These are the activations of a small neural network, seen along a few directions. Each row is one input.
In each table, some parts of the input vary, and every possible input appears once, in random order.
Descriptions start from the smaller parts, as in this example, which fits no table here: ring(8) and (point or ring(11) or (values(3) and line(6))).
Shared parts are said once, and a part with two or three values counts as separate values.
In the rows, zero is written as 128.

Other details of the inputs vary at random and push rows far along three fixed directions, the same in every table; ignore that.

A family of inputs:
x1: [128 185 133 129  72 176 119 138  85 138  90 126]
x2: [ 62  33 130  74 147 121 161 152 147  82 120 125]
x3: [206 170 201  47 115  98 118  85 146 103 140 113]
x4: [150  87 110  90 163 146 181 187 121 102 129 158]
x5: [ 78 115 114 184 127 107  89  95 150 168  98 122]
x6: [192 162 200  99  99  75 109  95  90  87 178 102]
x7: [ 87 141 150 191 142  93  63 108 162 151 191 133]
x8: [106  87 102  82 148 119 205 162 120 104 131 129]
x9: [ 97 112 130 219 127 114 103 130 155 158 139 135]
x10: [174 159 122 178  60 177 136 163  73 140  79 125]
x11: [129  89  94  73 173 125 193 167 139  96 116 144]
x12: [ 97 182  78 171 103 172 132 156 105 166 109 140]
x13: [194 176 121 121 102 189 103 169 116 144 105 141]
x14: [207 157 202  80  99  87 118 103 115 106 180 100]
x15: [ 66  40  98  72 168 100 164 140 134  99 119 130]
x16: [185 142 198  85 131  64 148 101 129 111 204 113]
x17: [115 165  90 198  97 161 150 148 115 174  83 130]
x18: [ 83 111 114 136 179  95  39  84 220 168 136 144]
x19: [ 69  81  88  99 146 122 160 149  88  99  99 134]
x20: [116 125  81 203 231 167  54  16 192 146 188 125]
x21: [147 169 130 156  57 182 146 141  86 145  55 120]
Description of these inputs: point or (line(4) and ring(5)).
Question: A walk changes only the line(4) part. It starts at x9 and steps to x7. List the rest of the walk in order.
Answer: x16, x4
Question: Which other rows does x17 become when the ring(5) part takes its other values? List them by row number.
Answer: x5, x9, x10, x21

A family of inputs:
x22: [194 192 117 103  92 173 154 124  82 145  94 123]
x23: [111 150 117 219 118 140  88 103 124 161 136 121]
x24: [112 131 138 162 143 129  55  97 186 156 161 130]
x25: [106 149 127 161 147 123  57  85 178 158 147 130]
x26: [134 160 117 165 126 161  91 130 154 170 142 139]
x27: [120 160 124 135  70 145 131 162  93 151 100 132]
x28: [ 90  74 126 123 113 126 176 171 108  91  95 128]
x29: [128 170 108 162 130 149  99 116 149 171 127 135]
x30: [182 167 149 113  59 143 168 164  67 123  81 123]
x31: [ 93  73  99 118 174 130 152 151 141 105 131 142]
x32: [210 145 192  53 136  76 146  81 112  77 172 106]
x33: [ 91  65  93 104 165 137 156 143 130  99 109 135]
x34: [167 168 108 119 115 158 159 135 102 145 108 128]
x35: [ 48  62 117 136 123 123 151 163 124 112 109 129]
x36: [165 121 178  76 156  68 124  74 142  89 174 112]
x37: [103 114 127 138 100 126 122 170 119 138 101 135]
x38: [141 126 163 107 170  63 115  78 163 112 180 115]
x39: [110  79 105 111 167 135 158 158 132 101 136 141]
Question: What do these inputs look like to the network?
Answer: point or ring(5) or (values(2) and line(6))
Question: A walk changes only the ring(5) part. It starts at x37 and steps to x30. List the rest of the walk in order.
Answer: x28, x35, x27

A family of inputs:
x40: [ 91  66 138 121 173  90 109  79 162  93 168 113]
x41: [214 224 113  95  80 185 149 151  52 142 100 140]
x42: [150 195 105 141  57 200 188 195  42 142  70 153]
x43: [ 84  56  83 141 178 133 144 167 163 118 127 151]
x44: [ 61  45  73 147 176 133 155 147 162 118 113 148]
x45: [127 160 110 191 124 185  75 133 160 177 133 144]
x46: [155 134 181  74 165  53 136  58 149 107 166  99]
x47: [154 107 204 106 126  21 139  91 127  65 171  91]
x48: [107 181 132 181 155 127  28  98 200 204 155 137]
x49: [ 79  49 115  56 119 147 172 208 131  90  72 143]
x50: [ 32  45  94 148 130 125 155 186 130 135 123 129]
x51: [170 122 104  93 112 185 222 154  65  88  90 123]
x52: [ 96 182 109 187 129 138  35  77 174 187 140 126]
x53: [174 218 131 168  97 172  57 105 129 176 148 132]
x54: [226 137 227  71  97  27 157  71  75  78 143  91]
Question: What do these inputs look like to the network?
Answer: point or line(4) or (values(2) and ring(5))
Question: Which other rows does x46 become when the values(2) part takes its other values? List them by row number.
Answer: x48
